A small network was shown many inputs. Here are its activations along a few directions, one row for each input.
Each table varies a few parts of the input and shows all the possible inputs, shuffled.
Descriptions start from the smaller parts, as in this example, which fits no table here: line(6) and (point or (values(2) and ring(5)) or ring(11)).
Shared parts are said once, and a part with two or three values counts as separate values.

Other details of the inputs shift rows strongly along two fixed directions, in all tables alike. That doesn't count.

Table:
R1: [ -2.0  11.6  13.7 -16.5   7.0 -19.2 -42.0   9.7 -32.7 -21.1  11.0  43.6
 -14.9]
R2: [ 55.2 -31.3 -31.3  42.3 -23.6 -47.5 -85.6  55.0 -40.5  -2.1 -25.6  49.0
 -46.6]
R3: [-10.8  12.0  14.4  -8.2   3.5  26.1  30.7 -34.5  35.3  24.6  -0.8 -52.5
  13.2]
R4: [ 18.4  -1.6  -5.7  16.4 -17.1  12.3  22.2   1.7  37.5   4.9 -22.2 -42.2
  20.3]
R5: [  8.0   1.5  18.9 -22.1  14.1  -2.3 -31.0  14.9  -0.5   5.7  15.0  12.1
 -19.4]
R6: [ 23.3  -2.1 -11.9  28.8 -21.1   3.3  16.3  -3.9  32.0   2.5 -36.8 -37.5
  16.7]
R7: [  4.9   2.6  10.0  -8.0   2.5 -20.4 -25.8  12.4 -34.0 -35.1  -0.6  58.8
  -6.1]
R8: [-21.1  18.0  13.6 -16.1   2.3  19.6  26.4 -22.1  21.8   2.9  15.1 -35.5
  23.4]
R9: [  9.2 -11.2 -27.2  39.1 -24.7  -6.1   9.1  -8.7   9.5  14.4 -19.5 -27.7
   8.8]
R10: [-10.0  -5.7   6.3 -18.1  10.8  -8.7 -21.1   6.0 -34.8   0.0  34.6  53.3
 -16.1]
R11: [ -5.9  -7.7 -21.3  26.6 -16.6 -16.2  14.1  -9.3  -1.9  -0.2  -1.2 -11.9
  14.1]
R12: [ 79.1 -41.1 -51.0  74.9 -35.3 -35.4 -50.6  48.3  28.0  40.0 -51.7 -38.9
 -34.5]
R13: [  1.7   2.9  30.4 -35.5  16.2  13.6 -21.4   8.0 -20.6 -10.4  17.1  54.5
 -20.0]
R14: [-16.0  10.2  21.7 -20.4   6.5  45.6  56.1 -28.2  44.9  16.0  10.4 -41.5
  26.1]
R15: [-15.0  15.4  16.5 -19.6  10.1 -20.2 -27.7  -2.8 -36.3 -28.7  16.2  43.9
  -7.1]
R16: [-31.2   4.1   7.3  -9.9   3.8  27.9  39.5 -39.7   1.7  19.8  24.9  -8.8
  13.5]
R17: [-28.4   3.7   7.7  -9.4   3.5  34.8  36.7 -36.8   5.2  22.6  25.9 -11.2
   9.7]
R18: [ -7.6  11.5  -5.0  13.8  -9.8  -6.3  26.3 -20.7  28.7  -0.2  -9.1 -52.1
  25.2]
R19: [-16.7  -1.5  -1.4 -10.0   1.6 -17.1 -19.1   5.8 -41.5 -16.9  30.3  54.5
  -3.8]
R20: [ -3.1   6.2  16.3 -24.4   7.1 -11.2 -17.9  16.1 -25.8 -31.6  15.7  55.6
   1.3]
R21: [ 76.5 -41.2 -62.9  97.1 -48.5 -59.1 -52.4  42.3   9.5  16.4 -73.8 -32.2
 -25.0]
R22: [-13.8  -1.5 -10.1   8.9 -10.4  10.1  20.4 -13.7   2.3   7.9  14.7 -13.1
  14.6]
R23: [  1.1   6.0  20.9 -25.2   6.0   4.2 -22.4  11.1 -29.0 -26.1  10.9  55.8
  -7.5]
R24: [  6.2   7.2  -8.5  17.3 -13.3  -5.0  13.2  -8.3  34.0   8.0 -15.9 -54.8
  18.3]
R25: [-25.3 -10.9 -43.0  11.5  32.4  13.2  46.2  17.1   4.3   5.7 -37.1 -42.6
  -9.1]
R26: [-20.7  12.1  39.3 -50.0  23.2  18.9  -0.1 -10.6 -25.0 -16.2  31.3  58.3
  -5.8]
R27: [-35.2  22.0  28.9 -29.3  13.3  50.7  52.2 -51.1  36.6  23.9  20.9 -51.7
  22.9]
R28: [ 27.3  -7.3 -19.3  37.0 -23.0 -15.6  15.5   6.4  32.6  -4.2 -37.4 -40.0
  19.5]
R29: [ -1.9   5.4  25.4 -35.3  20.4 -11.6 -36.9  13.0 -20.5  -5.8  25.6  38.7
 -20.4]
R30: [-51.0  -0.1 -26.2 -17.1  46.0  19.3  60.9  11.8  -5.0  -2.7  -5.5 -25.3
   2.5]
R31: [  0.1  10.3  12.9 -13.7   2.6  -1.6 -26.4   2.3 -14.3  -8.5   6.6  14.6
  -8.8]
R32: [  4.8   0.4  20.5 -24.9  10.4   4.1  -5.4   8.6  -1.6  -5.3  10.9  26.5
  -4.9]
Description of these inputs: values(2) and (point or (values(3) and line(5))).
- Changing only the values(2) part turns R22 into R2. The same change can be made to R8. Which row results? => R31
- Change only the values(2) part in R17. List by row number the other rows that result. => R12
- Change only the values(3) part in R13. List by row number the other rows that result. => R17, R27

Table:
R33: [ -1.2  -4.4 -15.6  15.4  -6.5   3.6  20.5  -2.8  11.9   5.1 -17.2 -25.5
   9.3]
R34: [ 12.1  -6.2  -6.9   6.7   3.3 -15.9 -22.2  16.8  -8.1  -0.9  -8.0  10.8
 -16.8]
R35: [ -1.1  -8.8  -5.1  -3.0   9.5  -5.6 -10.4  17.1 -20.9  -5.3   5.7  28.5
 -11.8]
R36: [ 14.5  -4.8  -2.5   4.2   0.0 -14.2 -28.2  18.0  -6.8  -1.2  -3.4  10.1
 -17.7]
R37: [ 13.7   0.5  12.1  -8.0  -1.9  -5.6 -21.7   8.8  -7.7 -12.7   4.4  29.9
  -5.2]
R38: [-54.3  23.1  38.6 -54.1  20.8  43.1  48.6 -44.1  -2.9  -1.4  52.8  14.1
  25.9]
R39: [ -7.6  -3.9  -4.6  -2.5   9.0  -1.8  -3.3   9.0 -17.3  -6.2   5.3  22.3
  -9.4]
R40: [  7.4  -3.4   3.8   2.7  -6.7  11.0  12.7  -7.8  19.8  13.6  -1.7 -21.3
   4.3]
R41: [ -3.0  -0.5  -7.2  15.5 -17.6  -7.9   3.1 -15.1  -0.9   3.6   7.9  -5.4
  12.8]
R42: [ 13.8  -9.8  -7.0   4.4   4.0 -16.4 -22.5  20.0  -9.0  -0.2  -6.0  11.8
 -16.2]
R43: [ -2.0   5.1  -0.4   2.9  -2.1   7.6   7.1  -9.1  10.7   8.0  -3.3 -23.4
   5.3]
R44: [ -6.7   6.3  -0.4  -0.7  -0.3   2.5  19.2  -7.9  11.6  -1.8  -3.8 -18.0
  13.3]
R45: [  3.2   1.2   7.2  -7.2   2.9 -10.3 -22.8  10.3 -13.2 -10.9   3.2  20.2
  -8.8]
R46: [  2.4  -0.2  -3.2  -1.4   4.8  -9.7 -16.0   7.1 -13.3  -2.5  -3.0  11.5
 -10.6]
R47: [ -7.9   1.0  -8.2   4.2  -2.5   6.3  26.2  -4.9   6.4  -3.5  -5.8 -14.4
  13.5]
R48: [  2.0   1.6   6.5  -7.8   5.3  -7.5 -23.6   7.2 -17.5  -7.3   6.0  20.7
 -13.6]
R49: [  2.2   0.1  -8.5  12.1  -5.2  -0.3  13.4  -5.2  17.9   7.3 -16.8 -30.8
   9.3]
R50: [ -9.4  -1.1 -14.1   9.2  -1.1   9.6  21.9  -9.0   5.6   6.0  -8.3 -20.3
   6.2]
R51: [  0.1  -8.3 -18.6  16.4  -2.7   8.3  23.8  -0.5  16.6  14.5 -11.9 -29.0
   8.2]
R52: [  2.6   6.3   9.2  -3.0  -6.8  12.5  13.6 -12.4  18.1   1.6   0.4 -11.7
  15.2]
R53: [ 13.0  -2.5  -5.2   9.0  -2.3 -14.9 -11.2  12.6   0.5  -7.8 -12.8   1.6
  -4.1]
R54: [  3.3   3.8   6.9   2.1  -6.3  14.6   9.9 -15.4  15.0  12.6  -2.8 -18.0
   6.9]
R55: [  2.3   3.8   8.5  -1.2  -6.9  12.2   9.8 -13.0  16.1   6.5  -2.5 -13.6
  11.3]
R56: [ -6.9   2.6  -5.9   3.2   2.2   5.8  16.8  -8.6  14.3   9.4  -3.9 -23.4
   6.2]
R57: [ 23.9  -6.4   4.4   5.1  -8.4 -10.0 -27.8  12.7  -2.3  -2.9  -9.4  16.0
 -11.1]
R58: [-72.0  23.5  36.9 -65.5  35.1  27.0  31.5 -29.5 -47.4 -32.4  59.9  66.3
  14.2]
R59: [  7.8  -9.9 -13.8  12.5   0.4 -10.5 -15.6  15.1 -16.0  -3.9 -11.6  13.6
 -15.3]
R60: [  6.1   1.0  14.0  -9.2   0.9   1.7 -16.5  -1.2 -11.4  -2.6   7.5  23.0
  -9.9]
R61: [  1.8  -3.6 -10.9   9.4  -1.2   3.3  16.0  -3.1  19.5  14.1  -9.7 -32.2
   6.4]
R62: [ -8.8  -2.0 -14.1   9.8   0.5  10.2  24.5  -5.5  10.7   8.7  -5.7 -20.6
   7.1]
R63: [ 15.2  -9.2 -12.6  13.9  -4.2 -15.2 -13.0  21.6 -10.2 -11.1 -15.0  12.7
  -8.3]
R64: [  2.8   2.8   5.7   1.6  -5.7  13.4  12.1 -11.2  19.5  14.2  -0.5 -18.5
   6.3]
R65: [  9.3  -1.6  12.1  -9.1   1.5  -3.5 -21.4   7.9 -10.7  -2.2   8.8  28.1
 -14.2]
R66: [ -3.0   0.8  -1.7   0.2  -0.6   8.6  13.6  -5.7  16.8  11.3   1.9 -27.1
   7.2]
R67: [ 15.4  -9.2 -10.9  21.9 -19.1 -27.6 -29.9   7.2 -17.6  -2.9   2.4  20.2
  -6.9]
R68: [ 3.5 -1.2 -3.9  4.3  2.7 -7.3 -9.7  3.5 -6.0 -0.2 -7.5  1.0 -8.4]
R69: [ -1.2  -1.6   6.3 -11.9   7.4  -5.1 -15.4   9.6 -11.5  -4.4  12.4  15.9
 -10.4]
R70: [  5.8   4.1  -2.1   7.7  -7.0   1.0   8.4  -2.0  19.0   1.8  -8.6 -25.6
  11.0]
R71: [  6.6   2.1   6.6  -6.8   2.3 -12.9 -23.2  14.0 -11.8 -15.4   4.1  23.1
  -7.1]
R72: [ -2.8   4.1  -1.3   2.5  -1.1   7.5  10.5  -6.5  16.0   9.8  -0.2 -24.7
   5.2]
R73: [ -0.1   0.3   3.6  -5.9   6.3 -12.6 -16.7   9.2 -15.7 -11.3  -0.3  22.1
  -8.9]
R74: [ -2.7   4.9   2.0   0.5  -3.0   4.9   8.0  -7.0  12.2   2.8  -3.1 -20.1
   9.5]
- Changing only one part turns R34 into R56. The same change can be made to R67. Which row results? => R41
- Describe the family of inputs behind these rows. => values(2) and (point or (line(4) and line(5)))
- Start at R38 and move only the line(5) part, one step at a time. The first step leads to R64. Which rows follow, in order? => R54, R55, R52
- Change only the line(5) part in R61. List by row number the other rows that result. => R44, R46, R49, R56
- Change only the line(4) part in R34. List by row number the other rows that result. => R36, R39, R65
- Change only the values(2) part in R71. List by row number the other rows that result. => R70

Table:
R75: [-39.7   5.5   6.9 -36.5  37.1  16.8  22.5   6.2 -43.5 -23.4  18.5  53.8
 -10.1]
R76: [ 14.2 -12.2 -20.0  31.6 -22.8 -27.3 -25.1  10.4 -14.2   1.5  -5.0   8.2
  -5.2]
R77: [ -0.9   7.2   8.6   3.0 -21.3 -11.6 -20.8 -17.7 -24.6  -5.0  23.3  33.1
   7.1]
R78: [  3.5   5.9   7.7 -11.1   8.8 -16.5 -17.9  15.9 -12.0 -23.0  -1.3  13.6
  -1.8]
R79: [  8.6  -6.0  -8.5  -2.3  12.6   1.0 -12.3  17.6  10.6  21.0  -4.8 -11.3
 -19.3]
R80: [-11.2   3.8  -5.1 -14.5  21.9 -13.4  -7.0  22.0 -21.6 -21.1 -13.5   7.5
  -9.1]
R81: [  3.1  -7.7 -14.9  -0.3  22.4   4.5 -16.6  23.3  -4.6  16.9 -12.5  -8.1
 -28.6]
R82: [  5.7 -16.1 -32.2  29.2  -8.6 -31.5 -15.8  15.6 -17.7   2.0  -9.4   7.8
 -11.7]
R83: [ -3.3   1.9  -1.4   5.9 -16.8 -14.0 -19.6  -9.2 -26.1  -7.3  20.0  28.5
   2.2]
R84: [ 15.1  -3.6   2.0  22.3 -26.4  32.2  43.4 -33.6  52.1  20.4 -23.8 -52.8
  34.6]
R85: [ -6.9  -3.7   6.2 -15.5  12.2   7.3   5.0  11.0 -21.4 -17.1  11.9  40.0
  -4.2]
R86: [ 36.3 -14.5  -1.3  11.4  -5.3 -12.0 -42.7  28.8   8.7  20.0 -11.5  -3.4
 -28.7]
R87: [-23.5   2.5   1.9 -22.2  18.3  15.5  29.8   0.2 -11.1 -10.9  11.3  25.9
   5.5]
R88: [-69.3  24.5  47.4 -71.2  31.2  43.3  45.2 -34.0 -34.6 -29.4  66.2  68.4
  25.3]
R89: [-28.8   1.5 -15.6  19.5 -10.4  14.3  52.8 -38.7  16.3  12.8   9.3 -46.8
  32.4]
R90: [  7.3  14.1  17.9 -12.4  -3.6 -12.9 -25.6   2.9  -2.9 -23.7   2.5  17.6
  -0.2]
R91: [  2.7  11.0  -0.8  15.8 -13.4   6.5  28.3 -14.9  45.2   2.8 -21.2 -61.9
  28.2]
R92: [ 22.3  -4.9 -15.2   9.7   1.3 -29.9 -26.5  34.2   0.7 -11.2 -30.1  -4.6
  -9.4]
R93: [ 62.4 -25.3 -19.9  35.3 -26.8 -26.3 -52.1  42.2   1.7  -3.0 -38.1  20.3
 -25.7]
R94: [ 26.4  -2.1  12.4  13.9 -20.1  21.0  13.8 -26.3  55.7  42.3 -14.7 -65.9
   7.1]
R95: [-72.0   9.9 -14.8  -1.5  14.3  32.0  86.1 -55.3   7.8   9.0  18.9 -46.7
  34.0]
R96: [ 26.6  12.6   6.7  25.3 -24.7  -1.4  11.9 -21.8  50.8   8.1 -27.9 -59.2
  24.0]
R97: [  7.2  -4.1   9.8 -16.1  17.0   0.5 -23.9  15.5 -10.3   9.2  15.6  16.1
 -24.0]
R98: [ 14.2  -0.2  22.1 -19.5   3.1   1.7 -33.0   5.7  -5.1   9.1  16.4  20.1
 -22.5]
- Changing only one part turns R96 into R84. The same change can be made to R80. Which row results? => R75
- Describe the family of inputs behind these rows. => values(4) and line(6)
- Change only the values(4) part in R92. List by row number the other rows that result. => R79, R82, R87
